A small network was shown many inputs. Here are its activations along a few directions, one row for each input.
In each table, some parts of the input vary, and every possible input appears once, in random order.
Descriptions start from the smaller parts, as in this example, which fits no table here: one of 4 places along a line, together with either a single point or one of 11 places around a ring or (one of 3 separate values, together with one of 5 places around a ring).
Shared parts are said once, and a part with two or three values counts as separate values.

Other details of the inputs shift rows strongly along three fixed directions, in all tables alike. That doesn't count.

Table:
r1: [ -1  10   2   4   3   9   1   9  13  12   2 -10  14   5]
r2: [ -3  19   3   6  10  -1   5   2   7   5   5 -12   8  15]
r3: [ 30   3  16  25   1   6   8 -16 -12  -5  -8  32   9  11]
r4: [ -1  -6 -10 -19  11  -3 -17  -7  -9  -6 -17 -13  -2  -6]
r5: [-24   2   8   2  -9  -5  13   1   7  -5  19  14 -21 -14]
r6: [  0   9   7   9   6   2  -3  14   8  12   2 -10   7   2]
r7: [-23  -2  -1   1 -17   0  18   5   2  -6  25  11 -12 -14]
r8: [  1  -4 -12 -16   8   2 -17  -6  -5 -10 -19 -15  -2  -6]
r9: [-25   2   1  -3 -17  -2  13  -1   3  -1  22  14 -12 -12]
r10: [  1  -8 -16 -18   8   2 -12  -3 -12  -8 -15 -17   3  -6]
r11: [  1   9   9   9  10   6   1  11  15  10  -1 -11   6   2]
r12: [  3 -12 -16 -16   8  -5 -14  -3 -11  -9 -10 -17   5  -2]
r13: [  7 -15  -5 -19   7 -18 -19   4  -2   4 -22 -10 -14  -1]
r14: [  1  10   7   8  13   1   4  12   8  14   0 -11   3   5]
r15: [  0  11   6   4   7  11   3   8  16  12  -2 -12   9   5]
r16: [  4  -8 -10 -12  13  -9 -13  -9  -5 -16 -12 -21  -5   5]
r17: [  3  -8 -18 -14   3 -11 -15  -9 -10 -14  -6 -20   5   4]
r18: [  5 -16 -13 -20  -3 -21 -20   4  -7   6 -16  -8  -4  -2]
r19: [ -1  11   8   5   8  10   3  10  11  15  -2 -11   7   5]
r20: [-20  -7   1   0 -22   4  15   4  18  -4  24   9 -10 -10]
r21: [  0   9   3   9   9  -1   1  13   5  14   4 -10   6   5]
r22: [-25   1   0   0 -20  -7  10   2   1  -4  25  15 -11 -14]
r23: [ 33   1  18  24   3  15  10 -10 -14  -3 -10  29  10   5]
r24: [ 30   3   8  23 -13  11   0 -13 -14  -4  -5  33  18   4]
r25: [-25   1   5   3 -14  -7  10   2   3  -5  23  15 -17 -14]
r26: [-13 -31 -10 -19 -14   2  -1  -9   8 -22   5  -2 -24 -16]
r27: [-4 14  0  3  9  3  4  8  2 10  4 -8 13  7]
r28: [-22   1   2   5 -15  -9  17  -3   8 -11  28   6 -17  -1]
r29: [ 31   4  13  27  -7  11   0 -12 -12  -5  -8  33  13   4]
r30: [  5 -14 -16 -19   7   2 -13  -4  -5   0 -14 -19   3   1]
r31: [ 36 -21   1   3  -2  11 -13 -26 -19 -23 -27  23  -1  -3]
r32: [  4 -14 -12 -19   5   5 -16  -3  -2  -3 -16 -20   3  -1]
r33: [-21  -8   2   0 -22   3  15   5  13  -1  25   9 -12 -10]
r34: [-6 20  3  5 10 -2  3  5  2  8  1 -7  8  7]
r35: [-5 20 -1  6  2  3 -4  8  2  9  1 -6 12  0]
r36: [-16 -28 -11 -19  -8  -4   2 -11  -4 -24   7   0 -26 -13]
r37: [-3 15  3 10 10 -1  0 14 -3  6  3 -7  7 -2]
r38: [-6 18  2 11  8 -9 -1  8 -1  5  4 -6  7  4]
r39: [-7 19 -2  5  5 -4  1  5 -1  9  4 -6 12  6]
r40: [-18  -5   7  -8 -19 -11  16   6  15  10  14  16 -26  -4]
r41: [ 0  9 -2  6  3 -1  1 12  4 15  6 -9 13  5]
r42: [ 31  -5  14  17  -4  20  14 -14  -3   5  -6  28   8  12]
r43: [  6 -16  -5 -14  12   2 -16  -1  -1  -6 -19 -21  -5  -4]
r44: [  2  -6 -17 -17   5  -6 -12 -11  -7 -12  -9 -20   3   7]
r45: [ 18 -44  -2 -17 -35  -3   6 -29 -11 -17  -7  45 -26  -7]
r46: [-6 18 -3  8  2 -9 -1  7 -3  7  6 -6 14  4]
r47: [-4 15  5  4 14  5  6  8  5 10  1 -9  8  8]
r48: [  0   9   7   4   1 -18  -5  18   5  21  -1   0  -3   5]
r49: [-3 13  8  9 17  0  4 11  4  7  1 -9  4  6]
r50: [ 31   2  14  19   0  21  12 -13 -13  -1 -10  29  12   7]
Description of these inputs: one of 5 places around a ring, together with either a single point or one of 9 places along a line.
Changing only the place on the ring of 5 turns r50 into r23. The same change can be made to r15. Which row results?
Answer: r11
Change only the place on the line of 9 in r1. List by row number the other rows that result.
Answer: r9, r10, r27, r30, r32, r35, r39, r44
A walk changes only the place on the ring of 5. It starts at r31 and steps to r8. List the rest of the walk in order.
Answer: r35, r24, r29
Which other rows agree with r21 in the place on the ring of 5? List them by row number.
Answer: r6, r25, r26, r28, r29, r36, r37, r38, r48

Table:
r51: [-18   2  14  12 -16  12  30   0  16   0  27  20 -15  -4]
r52: [-20   6   9  11 -22  -7  22   1   4  -1  28  28 -14  -6]
r53: [  4 -10  -8  -6   0   2  -5 -14 -12 -19  -5   1  -2  -4]
r54: [13 37 15 32 19 11  4 10  1 17  2 -3 33 17]
r55: [-39  13 -15 -23  11 -28 -15  26  10  11   7 -41 -11  -8]
r56: [-4  0  7  3  1  6  7  6 12  7  4 -2 -4  0]
r57: [-16  -2  15  11 -16   9  27   3  19   4  24  21 -17  -5]
r58: [ -6   3  -5  -1 -10   5   4   5   6   7  11  -3  10   1]
r59: [ 25   8   1   1  21  -4 -21   9  -5  17 -28 -16  19  11]
r60: [ 12   0  -3   2  10   8  -6 -10  -9 -11 -10  -6  11   4]
r61: [ 38   5  12  25  -2   8   2 -17 -20  -3  -9  32  21  12]
r62: [-15  -1  14   8 -21  -1  22   6  15   8  22  25 -19  -5]
r63: [ 22  -6   0  -1   5  -7 -14  -1  -9   6 -19   1   6   5]
r64: [ 20 -22  -3  -4  -1  14  -1 -23 -11 -22 -13  11  -1   0]
r65: [-42  20 -16 -16  14 -21 -11  23   8   5  11 -42  -5  -9]
r66: [ 15  -3  -3  -3   4 -11 -14  -3 -11   1 -15   1   4   4]
r67: [ 21 -29  -1 -11  -7   7  -5 -18  -8 -11 -17  14  -9  -2]
r68: [-42 -26 -22 -36 -17 -20  -2  -5  -1 -25  14  -9 -39 -24]
r69: [ -9  55   5  22  33  -5  -7  33   6  30   4 -36  36  15]
r70: [  2   7  -2  -7  18  -4 -14  15   6  16 -14 -25   8   4]
r71: [  8 -19  -5 -11  -6  -9  -9  -7  -6  -5 -11   6 -11  -4]
r72: [-19   5  13  14 -16  12  30  -1  13  -5  30  20 -12  -4]
r73: [  9 -43 -37 -45  -2  -1 -32 -21 -17 -26 -28 -26  -2 -10]
r74: [ 39  -3  16  23   0  22   9 -17  -8  -1 -13  29  15  13]
What do these inputs look like to the network?
Answer: one of 2 separate values, together with either a single point or one of 11 places around a ring
Changing only the choice among 2 separate values turns r55 into r66. The same change can be made to r63. Which row results?
Answer: r71
